These are the activations of a small network on made-up records, seen along a few directions, one row for each record.
After each row come some of the record's fields: FUL, PEBO, PEZEM, KIZU, TUK, DERIZ.
A field that a record lacks is left out.
The largest differences between rows may come from other fields.
In the rows, zero is written as 500.
Strong random noise was added to every row along 9 fixed directions; ignore it. To show where, here is one row again and again, with new noise each time:
[579 668 398 501 433 449 557 533 657 527 468 548 483 533 453 409 289 488
 411 551 745]
[488 425 632 601 283 452 682 380 366 587 401 542 429 528 690 626 385 301
 533 491 565]
[535 487 691 611 355 438 512 696 592 345 561 497 501 551 453 346 528 496
 572 594 784]
[344 398 476 745 856 446 526 461 879 508 490 621 425 434 344 279 308 400
 507 652 493]
[368 525 627 528 272 604 512 660 557 469 349 401 598 340 615 348 314 376
 529 516 541]
[310 236 557 547 621 550 587 396 477 592 523 646 488 579 477 554 456 676
 398 650 497]
[355 480 599 548 688 452 467 575 542 340 522 459 516 352 467 399 419 543
 477 641 452]
[420 457 533 395 230 841 568 566 499 699 358 429 553 522 460 402 355 590
 442 568 528]
[347 382 693 610 597 366 345 672 636 142 589 567 626 452 528 291 582 568
 596 574 667]
[516 777 516 473 616 550 471 647 604 328 502 413 489 422 322 329 338 593
 419 712 652]
[303 339 508 491 667 621 498 458 558 554 468 516 521 432 440 422 399 611
 441 612 359]

[699 465 497 439 224 425 479 392 424 516 510 398 428 480 626 583 625 277
 709 234 448] : FUL=meki, PEBO=pamo, PEZEM=kugo, KIZU=nif, TUK=pafut, DERIZ=buzim
[596 760 468 327 339 468 635 740 388 562 516 260 560 421 420 588 359 651
 307 589 520] : FUL=meki, PEBO=sagu, PEZEM=sivaf, TUK=pafut, DERIZ=gug
[647 389 393 507 449 246 514 412 623 599 513 548 520 552 614 462 492 288
 634 266 410] : FUL=meki, PEBO=sagu, PEZEM=sivaf, TUK=zon, DERIZ=buzim
[599 690 560 451 358 433 505 729 572 379 563 354 517 478 414 446 416 552
 509 520 683] : FUL=meki, PEBO=sagu, PEZEM=kugo, KIZU=nif, TUK=vazer, DERIZ=relo
[449 510 533 601 530 376 550 630 468 469 478 523 535 439 564 466 468 413
 433 558 494] : FUL=ganid, PEBO=pamo, PEZEM=sivaf, TUK=zon, DERIZ=buzim
[565 444 602 701 555 292 557 636 654 457 584 502 408 491 402 355 512 360
 549 550 626] : FUL=ganid, PEBO=pamo, PEZEM=kugo, KIZU=sope, TUK=zon, DERIZ=relo
[620 764 314 322 603 526 293 515 615 305 550 424 577 426 412 363 500 636
 490 425 546] : FUL=meki, PEBO=sagu, PEZEM=kugo, KIZU=sope, TUK=zon, DERIZ=relo
[558 386 572 473 265 368 570 558 430 497 600 631 532 700 559 533 544 657
 433 528 826] : FUL=meki, PEBO=pamo, PEZEM=kugo, KIZU=sope, TUK=zon, DERIZ=relo
[676 339 678 638 599 531 658 262 345 568 583 545 265 770 349 603 690 376
 691 605 400] : FUL=meki, PEBO=pamo, PEZEM=sivaf, TUK=zon, DERIZ=buzim
[533 364 509 517 591 374 467 490 336 460 618 495 486 532 522 597 764 589
 515 468 383] : FUL=ganid, PEBO=sagu, PEZEM=sivaf, TUK=pafut, DERIZ=buzim
[494 461 259 313 349 529 442 431 533 686 444 489 544 413 603 544 408 561
 422 347 454] : FUL=meki, PEBO=pamo, PEZEM=kugo, KIZU=nif, TUK=pafut, DERIZ=buzim
[512 382 391 453 383 664 498 474 568 701 422 494 601 595 462 450 555 496
 537 351 366] : FUL=ganid, PEBO=sagu, PEZEM=sivaf, TUK=zon, DERIZ=buzim
[632 528 433 623 756 301 615 414 670 537 606 603 415 672 315 553 443 500
 474 591 571] : FUL=meki, PEBO=sagu, PEZEM=sivaf, TUK=zon, DERIZ=buzim
[455 605 363 330 467 751 468 503 385 637 356 332 641 411 511 544 471 531
 409 421 194] : FUL=ganid, PEBO=sagu, PEZEM=sivaf, TUK=zon, DERIZ=buzim
[373 679 621 632 663 488 413 500 528 204 432 430 501 300 610 524 458 312
 604 511 419] : FUL=meki, PEBO=sagu, PEZEM=kugo, KIZU=nif, TUK=vazer, DERIZ=relo
[445 347 390 541 520 399 473 404 689 559 456 604 633 514 618 411 445 343
 603 308 377] : FUL=meki, PEBO=sagu, PEZEM=sivaf, TUK=zon, DERIZ=buzim
[518 462 528 567 328 504 680 724 550 743 524 362 404 451 394 550 393 512
 402 538 547] : FUL=ganid, PEBO=sagu, PEZEM=kugo, KIZU=nif, TUK=vazer, DERIZ=relo
[575 541 630 584 491 253 538 737 387 419 589 326 500 356 540 530 574 396
 496 501 411] : FUL=ganid, PEBO=sagu, PEZEM=sivaf, TUK=zon, DERIZ=buzim
[554 752 429 558 527 525 628 493 434 553 415 586 469 608 470 569 366 467
 323 666 666] : FUL=ganid, PEBO=pamo, PEZEM=sivaf, TUK=zon, DERIZ=gug
[537 561 673 518 408 587 547 442 207 461 522 448 409 531 536 716 683 515
 507 565 537] : FUL=ganid, PEBO=sagu, PEZEM=kugo, KIZU=nif, TUK=pafut, DERIZ=buzim
[674 626 592 622 372 750 530 395 568 528 406 504 377 717 380 392 587 265
 711 462 629] : FUL=ganid, PEBO=sagu, PEZEM=kugo, KIZU=sope, TUK=vazer, DERIZ=relo
[356 333 554 511 477 803 518 394 541 578 446 689 510 723 426 472 485 673
 479 620 610] : FUL=meki, PEBO=pamo, PEZEM=kugo, KIZU=sope, TUK=vazer, DERIZ=relo
[400 183 550 581 444 467 475 509 620 561 584 623 496 567 501 512 623 598
 538 476 582] : FUL=meki, PEBO=pamo, PEZEM=kugo, KIZU=nif, TUK=pafut, DERIZ=buzim
[350 377 487 573 502 626 499 470 556 559 468 653 542 595 517 562 581 617
 424 497 572] : FUL=ganid, PEBO=sagu, PEZEM=kugo, TUK=vazer, DERIZ=relo
[553 470 371 326 579 555 470 388 480 575 497 516 556 605 442 458 480 571
 500 468 351] : FUL=meki, PEBO=pamo, PEZEM=sivaf, TUK=zon, DERIZ=buzim
[555 603 696 622 357 360 480 582 536 228 439 423 593 456 660 494 537 224
 740 399 593] : FUL=meki, PEBO=sagu, PEZEM=sivaf, TUK=pafut, DERIZ=buzim
[610 562 683 573 502 390 635 694 432 476 576 201 429 395 345 556 528 427
 553 586 321] : FUL=meki, PEBO=sagu, PEZEM=sivaf, TUK=zon, DERIZ=buzim
[585 441 389 353 518 455 518 374 501 577 613 643 464 717 438 593 508 732
 448 477 644] : FUL=meki, PEBO=sagu, PEZEM=kugo, KIZU=nif, TUK=vazer, DERIZ=relo
[574 552 531 323 152 360 527 690 373 485 501 323 604 344 686 529 414 529
 457 358 553] : FUL=meki, PEBO=sagu, PEZEM=kugo, KIZU=sope, TUK=zon, DERIZ=relo
[441 336 564 684 659 485 541 437 560 563 500 537 396 449 458 432 522 339
 542 528 371] : FUL=ganid, PEBO=pamo, PEZEM=kugo, KIZU=sope, TUK=zon, DERIZ=relo
[468 642 638 639 699 445 581 378 421 320 527 561 425 572 491 683 461 491
 456 663 593] : FUL=meki, PEBO=sagu, PEZEM=kugo, KIZU=sope, TUK=vazer, DERIZ=relo
[546 515 485 450 694 621 484 500 541 524 575 417 413 533 239 416 529 661
 451 654 424] : FUL=meki, PEBO=pamo, PEZEM=kugo, KIZU=sope, TUK=zon, DERIZ=relo
[411 444 276 449 467 506 449 587 748 741 451 482 535 301 488 412 329 528
 407 378 445] : FUL=ganid, PEBO=sagu, PEZEM=kugo, KIZU=nif, TUK=pafut, DERIZ=buzim
[435 378 345 325 497 127 490 591 496 539 589 431 629 308 672 577 351 586
 329 328 358] : FUL=meki, PEBO=pamo, PEZEM=kugo, KIZU=sope, TUK=vazer, DERIZ=relo
[541 583 619 545 702 557 411 489 393 298 543 424 368 451 406 432 676 399
 628 557 361] : FUL=ganid, PEBO=pamo, PEZEM=kugo, KIZU=nif, TUK=vazer, DERIZ=relo
[497 351 583 669 718 403 689 298 478 612 621 643 280 691 380 667 501 542
 486 660 533] : FUL=meki, PEBO=sagu, PEZEM=kugo, KIZU=nif, TUK=vazer, DERIZ=relo
[385 514 664 452 403 549 446 552 288 360 434 437 598 381 688 562 517 494
 510 451 419] : FUL=ganid, PEBO=sagu, PEZEM=kugo, KIZU=sope, TUK=vazer, DERIZ=relo
[426 652 547 337 478 823 449 453 191 448 392 458 511 468 523 471 510 624
 407 639 449] : FUL=ganid, PEBO=pamo, PEZEM=kugo, KIZU=sope, TUK=zon, DERIZ=relo
[529 652 625 458 418 610 340 592 423 248 482 403 490 417 475 430 644 504
 625 510 578] : FUL=ganid, PEBO=pamo, PEZEM=kugo, KIZU=nif, TUK=pafut, DERIZ=buzim
[416 556 524 466 522 579 617 456 266 623 448 472 415 411 553 668 383 572
 317 598 380] : FUL=ganid, PEBO=sagu, PEZEM=kugo, KIZU=sope, TUK=vazer, DERIZ=relo

Which values does each new row have?
[499 649 561 598 525 705 706 440 353 690 319 416 379 484 445 555 339 283
 442 672 325] : FUL=ganid, PEBO=pamo, PEZEM=sivaf, TUK=zon, DERIZ=buzim
[415 338 813 626 273 278 547 833 430 353 591 366 562 320 657 463 557 426
 529 522 577] : FUL=meki, PEBO=pamo, PEZEM=kugo, KIZU=sope, TUK=zon, DERIZ=relo
[561 554 498 557 632 301 466 641 695 388 642 461 420 430 337 428 478 547
 505 589 641] : FUL=meki, PEBO=pamo, PEZEM=kugo, KIZU=nif, TUK=pafut, DERIZ=buzim
[421 540 810 628 338 614 549 589 457 362 450 401 463 432 503 575 468 443
 639 614 627] : FUL=meki, PEBO=sagu, PEZEM=kugo, KIZU=nif, TUK=pafut, DERIZ=buzim
[488 234 571 440 215 433 661 473 367 768 549 440 467 523 573 771 501 592
 472 400 450] : FUL=meki, PEBO=sagu, PEZEM=kugo, KIZU=nif, TUK=pafut, DERIZ=buzim
[392 162 520 427 513 246 446 577 473 484 638 517 609 411 629 522 570 640
 447 395 397] : FUL=meki, PEBO=pamo, PEZEM=kugo, KIZU=sope, TUK=zon, DERIZ=relo
[315 367 459 539 704 565 478 616 731 571 500 546 614 484 360 335 390 614
 404 633 401] : FUL=meki, PEBO=pamo, PEZEM=sivaf, TUK=zon, DERIZ=buzim
[410 391 535 525 246 620 503 723 684 587 438 586 681 618 502 334 446 583
 455 535 694] : FUL=meki, PEBO=pamo, PEZEM=sivaf, TUK=zon, DERIZ=buzim
[396 348 510 648 557 317 653 514 496 702 502 500 406 374 607 657 384 366
 413 466 373] : FUL=ganid, PEBO=sagu, PEZEM=kugo, KIZU=nif, TUK=vazer, DERIZ=relo
[474 487 587 618 478 336 505 757 553 499 560 305 420 209 485 438 452 366
 495 520 419] : FUL=ganid, PEBO=pamo, PEZEM=kugo, KIZU=nif, TUK=pafut, DERIZ=buzim
[551 484 542 389 446 593 498 628 391 576 532 247 554 454 404 535 584 591
 491 499 229] : FUL=meki, PEBO=sagu, PEZEM=sivaf, TUK=zon, DERIZ=buzim
[453 541 399 586 733 409 628 492 633 631 500 508 439 421 393 463 272 429
 377 636 366] : FUL=meki, PEBO=pamo, PEZEM=sivaf, TUK=zon, DERIZ=buzim
[378 449 840 714 500 568 455 684 397 270 511 387 499 364 535 410 707 409
 615 602 477] : FUL=ganid, PEBO=sagu, PEZEM=kugo, KIZU=sope, TUK=zon, DERIZ=relo
[448 459 320 375 399 417 298 446 685 423 457 555 687 418 722 387 455 404
 621 164 473] : FUL=meki, PEBO=sagu, PEZEM=kugo, KIZU=nif, TUK=vazer, DERIZ=relo
[498 535 516 626 557 247 616 318 442 466 471 625 448 502 689 689 347 322
 441 496 581] : FUL=meki, PEBO=pamo, PEZEM=kugo, KIZU=sope, TUK=zon, DERIZ=relo
[627 661 542 495 318 496 500 489 593 419 472 466 475 542 478 427 430 342
 642 454 708] : FUL=meki, PEBO=pamo, PEZEM=kugo, KIZU=nif, TUK=pafut, DERIZ=buzim
[357 681 419 539 593 549 348 493 579 376 292 503 672 305 701 345 381 267
 543 411 339] : FUL=ganid, PEBO=sagu, PEZEM=sivaf, TUK=zon, DERIZ=buzim
[430 331 473 736 261 231 683 720 777 788 418 396 592 315 670 500 254 168
 477 328 392] : FUL=meki, PEBO=sagu, PEZEM=sivaf, TUK=zon, DERIZ=buzim
[409 598 698 554 618  85 569 535 255 179 584 484 497 325 743 723 404 467
 439 561 518] : FUL=meki, PEBO=sagu, PEZEM=kugo, KIZU=sope, TUK=vazer, DERIZ=relo
[297 156 428 325 397 808 442 466 540 799 397 395 555 333 515 469 472 593
 524 391 155] : FUL=meki, PEBO=pamo, PEZEM=kugo, KIZU=nif, TUK=pafut, DERIZ=buzim
